These are the activations of a small network on made-up records, seen along a few directions, one row for each record.
After each row come some of the record's fields: M, G, P, Z, D, C.
Not every record has every field; a missing one is left out.
Other fields move the rows too, some of them a lot.
Random noise pushes rows far along 3 fixed directions. That doesn't count. These rows show it; they differ only by the noise:
[-145 -281  390 -185   32 -129 -139   11   45   92 -261  126   16  141
 -252   35  -23   72  190  -47  128  153  305  142]
[  63 -490  160  142  -20  -53   86 -301    7 -253   74  369  180  196
 -170  -27  180  381   85 -163  268  137  301  -87]
[-241 -113  365 -158 -105  -33 -109  120   82   51 -389  116    4  157
 -147    6   -6  -32  242 -118   39  138  258  223]
[-168 -211  496   38  213 -120 -132 -161 -105 -210   83  224   58  327
 -177  -78  -13  -67  205 -159  295   22  261  116]
[-290  -82  477 -254   -9  -93 -203  171   59  146 -415   45  -47  161
 -202   22  -86 -134  266  -68   45  128  269  276]

[   8  -72  324   93  350  -73 -201 -174 -101 -236  255   59  132  170
   17   72 -199  -69   66  126  209  -76  104  209]	M is m2, G is g2, P is p1, Z is z1, D is d2, C is c1
[  37 -208 -136  410  -52   29  320 -401   30 -338  252  400  305  194
   20 -115  248  192  -96 -250   -8    9  100  -59]	M is m2, G is g1, P is p2, Z is z1, D is d1, C is c2
[ -37  -51  -84 -323   18  -72  -53  175  148  551 -401 -308  -75 -424
 -225  102  -85   -2  -78  161 -246   58  181  190]	M is m1, G is g1, P is p1, Z is z2, D is d1, C is c1
[ -85  305  231  -79 -108  -95 -184  279  105  339 -171 -305  103 -284
  160   78   43 -262   69  128 -467 -144   38  337]	M is m2, G is g1, P is p1, Z is z1, D is d2, C is c2
[ -92  616 -104  319 -123  309  229  -39 -102 -467  126   80   95  117
  454   -1  234 -238  186 -287  -39 -164 -195   -4]	M is m2, G is g2, P is p1, Z is z1, D is d2, C is c1
[ 142  140   82  565  438 -558  -12 -589 -191 -470  474   70  249 -137
  274   42   47  -68 -201  -77  -10 -384  -53  -81]	M is m2, G is g1, P is p1, Z is z1
[ 263   82  112 -249  159  226 -100   72 -133  207  474 -106 -180    8
  182 -108  115  -84  -16  191  186 -213  -36  -63]	M is m2, G is g1, P is p1, Z is z1, D is d2, C is c1
[-338  349  160  146  -11  344  130  132 -204 -418  177  135  -99  565
  -16 -322 -139 -607  343 -287  364  -53  -51  197]	M is m1, G is g2, P is p2, Z is z2, D is d1, C is c1
[  83  152 -182 -303  113   70  -94  262  -90  530   29 -347 -330 -112
 -172  198 -214  111  -83  274  117   61  -27 -178]	M is m1, G is g2, P is p1, Z is z2, D is d2, C is c1
[ 211 -342 -167 -155  -21 -408   39   76   15  114 -317  141  146  -83
 -171  199   11  457  -27  -78  -85  104  230  -83]	M is m2, G is g1, P is p2, Z is z1, D is d2, C is c1
[-129  282 -307   59  -68 -264  228  175 -116 -242 -632  205  -22   95
   26   77 -287  186  147 -454 -171   99 -227  -53]	M is m2, G is g1, P is p2, Z is z1, D is d2, C is c1
[ -77  143   -3  663  -45  104  378 -309 -228 -891  169  504  210  500
   61 -111  142   61  155 -506  218 -110 -188 -100]	M is m2, G is g2, P is p2, Z is z1, D is d2, C is c1
[-116  389  458 -197  303  -72 -435  351 -184  247   42 -428 -233  167
  -15   68 -333 -664  148  246   71 -215  -61  230]	M is m2, G is g2, P is p1, Z is z1, D is d2, C is c1
[  31  140  494  342  590 -239 -164 -179 -453 -413  584  116 -141  489
  -90 -131 -228 -317  137 -304  526 -237  -48  -25]	M is m2, G is g2, P is p1, Z is z1, D is d2, C is c1
[ 205 -236 -142  374  -22 -172  213 -479   51 -465  243  171  298   55
  136  -71  220  254 -171 -100  -28  -48  -66 -234]	M is m2, G is g1, P is p2, Z is z1, D is d1, C is c2
[  -6  141 -376 -126 -209  154  130  112  -51   41 -257  -55  -96  132
  120  -59 -115  -21  159 -111  -91  -21 -164  -53]	M is m2, G is g1, P is p2, Z is z1, D is d1, C is c1
[ 396 -581 -234   28  -13  229  237 -367   31  -75  369  259  -66  -64
 -248  -46  126  387 -181   97  382   67  245 -347]	M is m1, G is g2, P is p1, Z is z2, D is d1, C is c1
[  31   19  323  242  181   -6 -235 -151  -91 -230  282  108  -39  146
  -64  -96  -10 -150   13 -156  263 -138   18   17]	M is m2, G is g2, P is p1, Z is z1, D is d2, C is c1
[ -16 -261  221   62 -162  323  119 -130  144 -339   45  375   86  276
 -144 -111    4   91   17  -70  260   24  162  106]	M is m1, G is g2, P is p1, Z is z1, D is d2, C is c1
[ -11  -35  119  315 -106  239   80 -178 -193 -487  331  436  107  453
 -179 -203  267   23   31 -262  395   42 -104 -162]	M is m2, G is g2, P is p2, Z is z1, D is d2, C is c1
[-114  377 -225  -31 -500  378   82  278   54   97 -104  -28   10  -20
  356  -46   58  -93   87   13 -435  -38 -138   87]	M is m2, G is g1, P is p1, Z is z1, D is d2, C is c2
[-288   57   13 -220  227 -332   35  421 -151   26 -664  120 -238  213
 -301  174 -359   89  114 -398  131  350  144   40]	M is m2, G is g2, P is p2, Z is z2, D is d2, C is c1
[ -47 -314  407  283  663 -309 -177 -453 -219 -223  484  233  292  198
 -295   30  -35   89   20 -105  380  -43  231   -6]	M is m2, G is g2, P is p1, Z is z1, D is d2, C is c1
[ 320 -658 -129 -551  183    0 -137 -169  -25  443  205   -3 -139   65
 -654  204 -151  562  -86  269  337  256   98 -395]	M is m1, G is g1, P is p2, Z is z1, D is d2, C is c1
[-307  598   82   25  537 -336 -207  240 -405  -33   29 -162 -417   77
  137   81 -443 -379  -20 -353  -52 -200 -276  -95]	M is m2, G is g1, P is p1, Z is z2, D is d2, C is c2
[-266  339  400   17  247   34 -272   24 -163 -145  383 -193   45  189
  176 -150 -123 -438   -9   -1  -72 -304  -91   12]	M is m1, G is g1, P is p2, Z is z1, D is d2, C is c2
[-326  547  349 -189  308  137 -228  260  -19   97   81  -60 -318  268
  145 -184  -92 -579  160   32 -100 -232 -143  261]	M is m2, G is g1, P is p2, Z is z1, D is d2, C is c2
[ 123 -422  114   92  697 -249  -19 -351 -393 -184  576  174  -25  193
 -225   53 -187  145   44   41  392 -203    4 -451]	M is m2, G is g2, P is p2, Z is z2, D is d2, C is c1
[ -83  -30  221 -261 -129 -103 -263  183  140  311 -414 -100  -21 -105
  -79  175 -156  -22  195  149  -81  127  179  271]	M is m2, G is g2, P is p1, Z is z1, D is d2, C is c1
[-141  -89  133 -321  159   92 -103  154 -127   29  100  -51 -251  180
 -291  -56 -183  -35  100   85  346   64   55 -117]	M is m1, G is g2, P is p1, Z is z2, D is d2, C is c1
[-306  463 -117   79 -349  233  133  457  -53 -163 -612  110 -258  144
  -38  -10 -128 -142  158 -302 -127  148 -159  206]	M is m2, G is g2, P is p1, Z is z2, D is d2, C is c1
[ 117 -236  -80 -112 -122    6 -109   78  137  274  -52 -255  -55 -243
   13   95   54   35  -70  364 -169  118  -44  -38]	M is m2, G is g2, P is p1, Z is z2, D is d1, C is c2
[ -27 -132  199 -359   20   32 -210  214  132  402 -449 -112  -63  -45
 -333   32 -173  -37  136  438 -132   19   41   82]	M is m2, G is g2, P is p2, Z is z1, D is d2, C is c1
[-156  367  -13  417  216 -102  142  -61 -104 -696  224  132  -57  455
  227 -105 -167 -144   44 -410    5 -245 -322  -50]	M is m2, G is g1, P is p2, Z is z1, D is d2, C is c2
[  84 -343  -34  391   77   43  186 -431 -303 -621  543  524  277  449
   -4 -173  163  233  -35 -243  401 -151   25 -265]	M is m2, G is g1, P is p2, Z is z1, D is d2, C is c1
[ 218   87  -29 -147  190  -51   19  -42 -131  196  275 -212 -262  -62
  165   53  -65  -83 -137  199  109   17 -168 -141]	M is m2, G is g2, P is p1, Z is z1, D is d1, C is c2
[ 202 -577  444    7  864 -811 -109 -578 -268  132  289  -11  103    3
 -536  189 -326  245 -195   51  317  105  148 -305]	M is m1, G is g2, P is p2, Z is z1, D is d1, C is c2
[  37  -54 -330  -24  -42  180  288  153 -203 -173  -78  141 -254  303
  -45  -42  -10  331  107 -158  209  159 -150 -275]	M is m2, G is g2, P is p2, Z is z2, D is d2, C is c1
[-242  163  399 -103 -167  105  -81  146   24  -31 -268  -47  -18  123
  -24 -106   68 -426  125   34   68   39  105  376]	M is m2, G is g2, P is p1, Z is z1, D is d1, C is c1

Here are new rows. What are their fields?
[ 258 -235  -39 -178   83  116   42 -212 -150   67  498  -30  -21  -32
  -32   80  204  251 -101  273  197  -71    3  -80]	M is m2, G is g1, P is p1, Z is z1, D is d2, C is c1
[ -11  406 -257 -562  -60  241 -207  517  -56  552  -63 -466 -538 -199
   77  -19 -244 -173  119  332 -180 -108 -141  -30]	M is m2, G is g1, P is p1, Z is z2, D is d2, C is c1
[  39  -79 -329 -332 -451   59  135  308  241  410 -646  -93  -37 -127
 -151  141  -20  496   17   39 -159  216  -15  -87]	M is m1, G is g1, P is p2, Z is z1, D is d2, C is c1
[  60 -425  330 -378  211 -227 -187 -159  -19  221 -122  -92   42   60
 -438   33 -215   56    0  286  290  190  231  -66]	M is m1, G is g2, P is p2, Z is z1, D is d1, C is c1
[ -97 -374  -10  -33   29    5  108  -51 -128  -55  -56  122  -49  232
 -221  -54   99  185   38  -20  247  218  186  -35]	M is m2, G is g2, P is p2, Z is z2, D is d1, C is c1
[-136  508  -31 -300    4  274 -116  317 -163  161  161 -178 -422  250
   -8  -71 -106 -398  114  113  145 -186 -270    7]	M is m2, G is g1, P is p1, Z is z1, D is d2, C is c1
[ -61  257   -3  400   24 -254   20 -129  -29 -329   78   77  276 -107
  438   64  138 -241 -126 -327 -242 -183    2  166]	M is m2, G is g1, P is p1, Z is z1, D is d1, C is c2
[ 169 -221  284 -116  398 -260 -190 -185  -62  270  159  -46   18 -257
 -112   58  -92   83  -74  345  228  -70    6   -6]	M is m2, G is g2, P is p1, Z is z1, D is d2, C is c1
[   5  113 -249   48 -129  -42   49   96  157   86 -178 -235  -25 -294
  261  -12  138  -49   37  -20 -281  -17 -210 -205]	M is m2, G is g2, P is p2, Z is z2, D is d1, C is c2
[ 202  -24   14  353  152   -9   54 -408 -114 -312  670    3  142   59
  159 -185   15 -102 -104  -45   94 -184  -30  -13]	M is m1, G is g1, P is p1, Z is z1, D is d1, C is c2
[ -84 -128 -106  -31  133 -373   18  112   20   27  -80   85  -87  -29
 -212  152 -197  224  -23 -171  -47  -15  -79 -174]	M is m2, G is g1, P is p2, Z is z2, D is d2, C is c2
[-360 -164  658 -375  134   64 -306   67  -57   96 -231   56  -93  330
 -223  -87  -96 -498  238  226  185   18   94  373]	M is m2, G is g2, P is p2, Z is z1, D is d1, C is c1
[ -73   48  414 -365  431 -266 -346  210  -80  419   95 -279  -57    1
   68   91 -225 -340   64  271  -50  -70  -49  -24]	M is m2, G is g2, P is p2, Z is z1, D is d2, C is c2
[-131   67  661 -350  293  -68 -447  137  -95  247   72 -190 -130   12
  -65   61 -171 -445  201  347   76 -139  200  332]	M is m2, G is g2, P is p1, Z is z1, D is d2, C is c1
[-199 -212   96   70 -269   56  -16  103  115  -22 -495   68  197 -184
  -45  -45   96   22   40  -44  -99  183  208  248]	M is m2, G is g2, P is p1, Z is z2, D is d1, C is c1
[ 290  -34 -323 -179 -214  240   85   44  -49  253  204 -180 -210  -50
  -46  -11  -28  349 -102  146  103   21  -58 -145]	M is m1, G is g1, P is p1, Z is z1, D is d2, C is c1
[  36 -245 -122   49 -419  454  302   58   69  -37   73  105   52   77
    1 -158  307   58   26   82  205   43   98   26]	M is m1, G is g2, P is p1, Z is z2, D is d1, C is c1
[  57 -122 -145 -419  -96  288  -18  205   43  402    6 -154 -329   71
 -163  -93   62  202   99  421   73  -23  -95  -67]	M is m2, G is g1, P is p2, Z is z2, D is d2, C is c1
[  -2  -84   47  273  130  -39  -11 -200 -208 -392  210  279   -9  160
 -114 -143    1  238  -25 -112  329   32   70 -205]	M is m2, G is g2, P is p1, Z is z2, D is d2, C is c1
